Each row below holds a small network's activations on one input, seen along a few directions.
Each table varies a few parts of the input and shows all the possible inputs, shuffled.
A made-up example of a description, with smaller parts first: one of 8 places around a ring, together with either a single point or one of 11 places along a line or (one of 3 separate values, together with one of 6 places along a line).
Shared parts are said once, and a part with two or three values counts as separate values.

Table:
r1: [ 53 -12   8  55 -27 -19  24  -2 -35 -55 -54 -13  -7  29 -39 -39 -13  76
  45 -11]
r2: [ 48 -48 -21 -11  -5  -8  46  59 -29 -25 -38   4 -33  21   5  -1 -41  38
  65 -13]
r3: [-53  58  45 -17  22  42 -88 -42  56  63  55 -12  15   1  57  13  52 -84
 -54  -9]
r4: [ 41 -60 -47  -9 -23  22  28  24   0 -41 -85   0   5  25  -5  23 -61  34
  51 -52]
r5: [  6  -3 -15  -2 -15 -42  48  -5 -36 -58 -37 -13  -1 -22 -95 -17 -11  61
  15  47]
r6: [ 76 -42 -36  45   0 -34  29 -36 -20 -15 -57 -14 -29  36 -29 -14 -17  70
  32 -28]
r7: [ 35   0  -2  13 -20 -46  33 -25 -33 -57 -45  -8 -11  -8 -53 -19  -4  78
  42  15]
r8: [-82  17  50  17  26  34 -61 -23  29  75  72  15  34  -8  46   7  35 -90
 -61  -3]
r9: [ 29 -36 -33 -54   2 -35  56  38 -27 -26 -29   8 -38 -15  -8  20 -32  39
  61  11]
r10: [  3 -44 -27 -71 -19 -34  64  48 -37 -38 -21   2  -4 -25 -42  14 -23  37
  38  36]
r11: [ -48   37   54   10   27   48  -37    8   56   43   76    3   49    1
   47   11   49  -82 -103   15]
r12: [-55  73  22   1  -9  39 -79 -22  31  63  79  15  17 -14  67  -9  37 -81
 -52 -12]
r13: [-52  60   3  23  41  33 -62 -22  45  72  83  13   2 -20  49  11  28 -96
 -78   3]
Q: What do these inputs look like to the network?
A: either one of 5 separate values or (one of 2 separate values, together with one of 4 places along a line)
Q: Which other rows does r7 become when the choice among 2 separate values takes its other values? List them by row number.
A: r9

Table:
r14: [ 46  34  39  29 -10  15 -23 -40  46  20   3  -4 -14  28  65 -14  39   8
 -14 -44]
r15: [-16 -12 -36 -34  -3  24 -32  21  -8   5   9  -1  21  -2  15  18 -16 -30
  -7 -13]
r16: [ -3 -34  19  -7   8   7  39  47  21   0  18  -1   4  -2  19  25   9 -26
  -6  18]
r17: [-13 -45   9   1  19  29   3  24  22   9 -17  -6  14  16  12  27 -13 -30
   0 -19]
r18: [ -3  26  34  29   2   0 -10  -8   7 -18  41  -2  31  -8  10  -7  40  -7
 -40  22]
r19: [-34 -11 -18 -41  -1   7   1  10   2  43   3  11 -27 -13  10  12 -21 -38
  26  -5]
r20: [-33   7 -16 -63 -16  13 -28  16 -14  19  10  11   1 -16  18   7 -16 -24
  22  -7]
r21: [ 25 -22 -13  20   6  -3  -2  -1 -19 -51 -37  -5  24  13 -27  -1 -26  42
  12 -12]
r22: [-16  -5  16 -62 -16  -1   6  35  -4  -4  24   7  18 -16  20  13  13 -11
   2  22]
r23: [ 22 -34  -5  35  15  -1  21  -2  -3 -24 -51  -8  -4  15 -36   1 -25  29
  21 -10]
r24: [ 34 -21   4  27   4 -21  55  19  -4 -34 -20   0 -14  -5 -31  -1  -2  33
  14  24]
r25: [ 93 -10  -6  18 -18 -12  21  -8   7 -17 -36  -1 -28  32  28  -2  -9  58
  48 -27]
r26: [ -6   9  22  53  41  11 -24 -31  25  16  -1  -7   7  12  -1   4   6 -19
 -37 -12]
r27: [ -1  -2 -21  -6  -6 -20  20 -17 -18  -2 -42  -5 -45  -9 -38 -11 -25  27
  49   0]
r28: [ -8  27  44  37  12   2  15  -8  24   8  27  -4   0   0  -1  -7  31 -12
 -41  20]
r29: [ -4   9 -35 -20 -25 -25   1 -13 -42 -19 -24   2 -16 -14 -29 -17 -26  37
  40  -5]
r30: [-16  35  -5  15  11  14 -63 -33   5   3  15 -13  15   0  -2 -10  13 -16
 -31  -7]
r31: [  5 -13 -38  15 -10  -5  21  -8 -14  -5 -42  -9 -22   8 -47 -14 -29  19
  20  -9]
r32: [-16  48  20  -4   0 -15 -15 -21  -4  13  45  10  18 -18   7 -16  33  -1
 -33  31]
r33: [-14 -37  -3 -12   1  33 -21  28  -2  -8   2   6  44   8  22  19 -15 -20
 -10 -20]
r34: [ 14  -7  -4  -5  -9 -35  53   4 -15 -10 -21   8 -27 -15 -37 -11  -6  40
  20  27]
r35: [-31  55 -10  -2   4  -7 -52 -38 -10  28  29  11  -3 -17   6 -15   9 -12
 -11   2]
r36: [-21  30   1  29  16  14 -34 -34  19  32   4 -13 -12   6 -14 -11   6 -29
 -28  -8]
r37: [ 41 -34   6 -24 -12  22   7  38  15  33  10   8 -12  39  82   6   4 -10
  17 -47]
r38: [ 10  -5 -44   1 -16  -8  -6  -7 -31 -36 -29 -11   4   5 -36 -11 -26  31
  17 -12]
r39: [-33  37  -1  15  16  -8 -26 -47   8  43  15   4 -33 -11  -6  -6  10 -26
  -4  -1]
r40: [-24 -14  23 -49 -11   3  33  31  11  23  14   7 -11  -8   9   9   5 -20
   4  22]
r41: [  3 -21  11 -22  -1   6  13  51   4 -22  29   4  33  -8  28  23  12 -18
 -13  19]
r42: [ 16   0 -15 -15 -24 -42  33   7 -38 -30  -6  10   2 -19 -28 -13  -4  45
  17  26]
r43: [-24  33  40   6   6 -10   9 -29  18  24  28   0 -14  -8  -7  -9  36  -7
 -25  24]
r44: [-23 -20 -18 -24   2  29  -6  18  14  24 -11 -10  -7  10   2  15 -16 -42
   3 -13]
r45: [ -5  11  10  42  28  12 -49 -29   6  -6  16  -1  37   6  11  -1  10 -10
 -42 -10]
r46: [ 35 -15  -7  18 -11 -27  36  21 -26 -56  -5   2  16  -8 -22  -4   0  38
  10  23]
Q: What do these inputs look like to the network?
A: one of 3 separate values, together with either a single point or (one of 2 separate values, together with one of 5 places around a ring)
Q: The inputs of r14 and r25 match in every part but the choice among 3 separate values. If r26 is changed in the same way as r14 into r25, which row does it become?
A: r23
Q: Which other rows does r18 become when the choice among 3 separate values takes its other values? List them by row number.
A: r41, r46
Q: A walk changes only the place on the ring of 5. It starts at r17 and steps to r16. List the rest of the walk in order.
A: r40, r19, r44

Table:
r47: [ 26  45   0  41 -10 -38  -5 -64 -11   4 -23   7 -48 -11 -13 -34   7  46
  31 -17]
r48: [-24 -25 -25 -53  -8  -6  23  44 -24 -55  -8 -18  37 -24 -50  20 -16   7
  -8  32]
r49: [ -5 -55  -9  -9  13  32 -16  20  12  15 -45 -13 -12  30   8  21 -32 -30
  40 -35]
r50: [-32 -26 -24 -40  -6  -9  32  49 -28 -36   3   1  12 -30 -36  19 -31   0
  20  37]
r51: [ 30 -43  55  11   3 -35 112  52  16 -47 -13   2   3  -8 -26  16  28  29
   3  59]
r52: [-31 -28  -7 -63   7 -18  32  29 -20  -9 -17  -9 -15 -17 -51  11 -21   4
  29  42]
r53: [ 41 -31 -15 -21 -22  30  -4  25   6  31 -19   6 -14  38  53   3 -24   3
  35 -41]
r54: [-40 -26 -22 -58  -3 -25  49  16 -18  15 -13   9 -32 -30 -44   9 -25   3
  29  31]
r55: [  7  25 -35  55   8  -2 -37 -36 -18 -50 -26 -17  23  -4 -68 -23  -9  28
 -23   1]
r56: [-19  38  25 -11 -11  14 -48  -8   7  18  73  21  60  -1  54  -3  38 -23
 -64   3]
r57: [  3  22 -14  44  22 -16 -28 -46 -17  -4 -31 -10 -28   0 -73 -28 -15  25
  11   6]
r58: [ -6   9  90  69  31   8  26   3  55  26  50   6  12   5  31   3  65 -30
 -79  27]
r59: [  0  -4   3 -67 -30 -31  54  25 -10  -1  -5  18 -38 -32   4   5   4  23
  55  22]
r60: [ 39  54  -6  45   4 -27 -21 -49 -17 -34 -15   7  -1  -4  -6 -28  -2  63
   1  -6]
r61: [ -9  33 -32  56  18 -15 -18 -51 -17 -43 -29 -26  -5  -5 -59 -10 -12  22
  -4  -4]
r62: [  0  29 -31  42   6 -20 -11 -65  -1  12 -37  -9 -49 -12 -74 -20 -13  17
  12  -1]
r63: [  0 -57 -21 -13  16  23  -9   0  18  44 -46  -2 -34  19   6  21 -31 -29
  38 -34]
r64: [-23  52  23 -12   4   8 -36 -12  12  36  71  19  28  -6  59   0  31 -26
 -47   3]
r65: [ 19  -3  -6 -67  -9 -31  36  37 -29 -39  12   3  -1 -18   3  11   4  31
  24  35]
r66: [ 16 -13  -7 -52 -43 -11  27  58 -38 -56  21   9  37 -24   6   3   1  27
  12  27]
r67: [-59  14  10   1  14  26 -52  -7   2  24  52  10  64 -10   7   6  13 -48
 -71  11]
r68: [ 46  12  31 123   5 -31  69 -51   4 -24 -12  -5   3  16 -34 -26  15  56
 -33  17]
r69: [-68  31  29 -14  19  33 -36 -11  30  36  19 -12   0 -11   0   4  18 -68
 -34   6]
r70: [  6 -64 -32  -1  15  32 -30  28  -7 -12 -21 -11  34  31   8  18 -28 -23
  -1 -39]
r71: [ -4 -57 -32   4  21  25 -17  23  -3  -4 -23 -15   4  29  15  27 -34 -31
  22 -38]
r72: [ 58 -66  20  58  17  16  71  37  28   7 -16   6   0  55  31   3  -9   6
 -19 -37]
r73: [ 37  41 -14  48  -9 -25 -27 -45 -33 -45  -2   0  28   4  -9 -41   5  63
 -21 -10]
r74: [-61  26  19  -2  31  27 -46  -9  16  34  40  14  34 -19  13  14   5 -50
 -53  12]
r75: [ 55 -36 -29 -13 -29  39 -22  34  10 -22 -13  -9  28  36  51  12 -10  -1
   4 -45]
r76: [ 38 -30 -13  -7 -13  27  -8  27   7  -7 -15   6  10  27  67  24 -21   0
  31 -51]
r77: [-72  20  22  -6  16  16 -27 -26  22  70  27  15 -12 -26   9   4  10 -67
 -25   4]
r78: [-30  57  34 -24  -7  14 -26 -11  26  38  50  -8  -9   2  46 -11  45 -44
 -28  -5]
r79: [ 29 -33 -11 -15 -22  17   6   7  17  39 -26  10 -33  21  59  14 -14  -6
  52 -53]
r80: [-17  42  25 -20  -1   2 -32 -27  30  82  58  14 -24 -12  44 -13  40 -42
 -13  12]
r81: [ 12   5  -3 -70 -41 -16  43  45  -8 -27  -5  -7 -26 -15  -8   5   6  19
  45  32]
r82: [ 39  43   1  41  -7 -31 -23 -44 -18 -16 -15  -9 -37   6 -24 -39  11  44
  27  -3]
Q: The inputs of r78 and r53 match in every part but one. If r69 is changed in the same way as r78 into r53, which row does it become?
A: r49
Q: What do these inputs look like to the network?
A: one of 4 separate values, together with either a single point or (one of 2 separate values, together with one of 4 places along a line)
Q: Which other rows does r68 become when the choice among 4 separate values takes its other values? List them by row number.
A: r51, r58, r72
Q: Which other rows does r80 become when the place on the line of 4 takes its other values? List them by row number.
A: r56, r64, r78
Q: Which other rows does r66 become when the choice among 2 separate values takes its other values? List them by row number.
A: r48

Table:
r83: [-51 -32  -7 -62  24  21   6  52   1  -1  11  -6  14 -24  -8  31 -12 -54
  -9  17]
r84: [-23  67  23  14  17 -10 -40 -59  13  50  22  -2 -38  -7   8 -30  33 -12
 -20  -4]
r85: [-37  64  17  27  13  13 -58 -43  10  -5  25  -9  38  -2  -8 -17  18 -14
 -64  -6]
r86: [-31 -18  -9 -86 -13  -7  18  41 -13  47  27  17 -34 -21  22   6  -8 -30
  27  11]
r87: [ 22 -33  37 -48 -17   0  79  86  16   5  56  16  26 -23  38  19  36 -15
 -26  70]
r88: [ -4   8 -36  19 -11 -25  33 -25 -17 -15 -53  -5 -41 -17 -70 -14 -29  33
  37  10]
r89: [  8   7 -37   6  -8 -22   4  -7 -42 -60 -41  -3  16 -13 -64 -16 -29  61
  10   8]
r90: [-48  58  22  34  21   4 -35 -60  29  37   9  -5 -16 -10 -16  -8  16 -28
 -30   3]
r91: [-34 -20 -14 -73  10  15  11  43  13  39  14  10 -19 -25  -3  26 -13 -52
  10  32]
r92: [ 45 -16 -28   1 -13  30  -4  -2  20  48 -21  -8 -45  48  48  -6 -11 -13
  26 -58]
r93: [ 23  22 -16 -21 -20 -36  20 -24 -17 -22 -47 -18 -61  -9 -48 -31  -8  44
  55   2]
r94: [ 88 -48  30  51 -25  12  51  39  48  -6  -7  12  20  45  63   9  28   9
 -21 -27]
r95: [  8  38  94  63  10 -20  12 -27  28  -8  54   8  30  -7  12 -18  75  10
 -58  43]
r96: [ -8  76   4  22  -7  -2 -54 -61   9  23  45   3  12 -12  25 -14  38 -16
 -42  -1]
r97: [ 10 -56 -27  48  16  37 -12   4   5   7 -29 -11   8  36  16  11 -32 -23
   1 -57]
r98: [ 66 -18  27  41  -1 -57  91  14 -25 -56   1   6   3   0 -38  -6  17  91
  12  58]
r99: [-54  43  16  49  24   4 -44 -55  23   6  18 -21  17  -5 -23  -2  22 -33
 -55  -7]
r100: [-30 -16  -3 -81 -18  -3  -8  47 -25   7  41  23  18 -28  36  22  -2 -19
  26  20]
r101: [ 14 -38 -21  32  11  34  -2   0  11  38 -34   2 -24  36  21   9 -38 -17
  26 -49]
r102: [ 23 -31  -7  11   2  45 -38  20  10 -22 -32 -15  32  48  32   5 -28  -6
  -6 -58]
r103: [-48 -29  -2 -75  -3  13 -10  59 -27  -7  29  13  45 -14   4  22 -18 -25
  -1  25]
r104: [ 35 -20 -27  19 -22  28 -20  -1   0   7 -11  10   5  34  67   4 -19   6
  22 -67]
r105: [ -4 -18 -13  11  23 -29   2 -21 -22 -63 -53 -23  -2 -10 -82  10 -21  35
  26  19]
r106: [ 28  10 -24  -4 -13 -43  -2 -22 -48 -47 -23   6  -6 -21 -33 -11 -15  69
  55  16]
Q: What do these inputs look like to the network?
A: one of 4 separate values, together with either a single point or one of 5 places around a ring
Q: Which other rows does r96 become when the place on the ring of 5 takes its other values? List them by row number.
A: r84, r85, r90, r99
Q: List by row number the other rows that have the choice among 4 separate values in common with r93.
A: r88, r89, r98, r105, r106
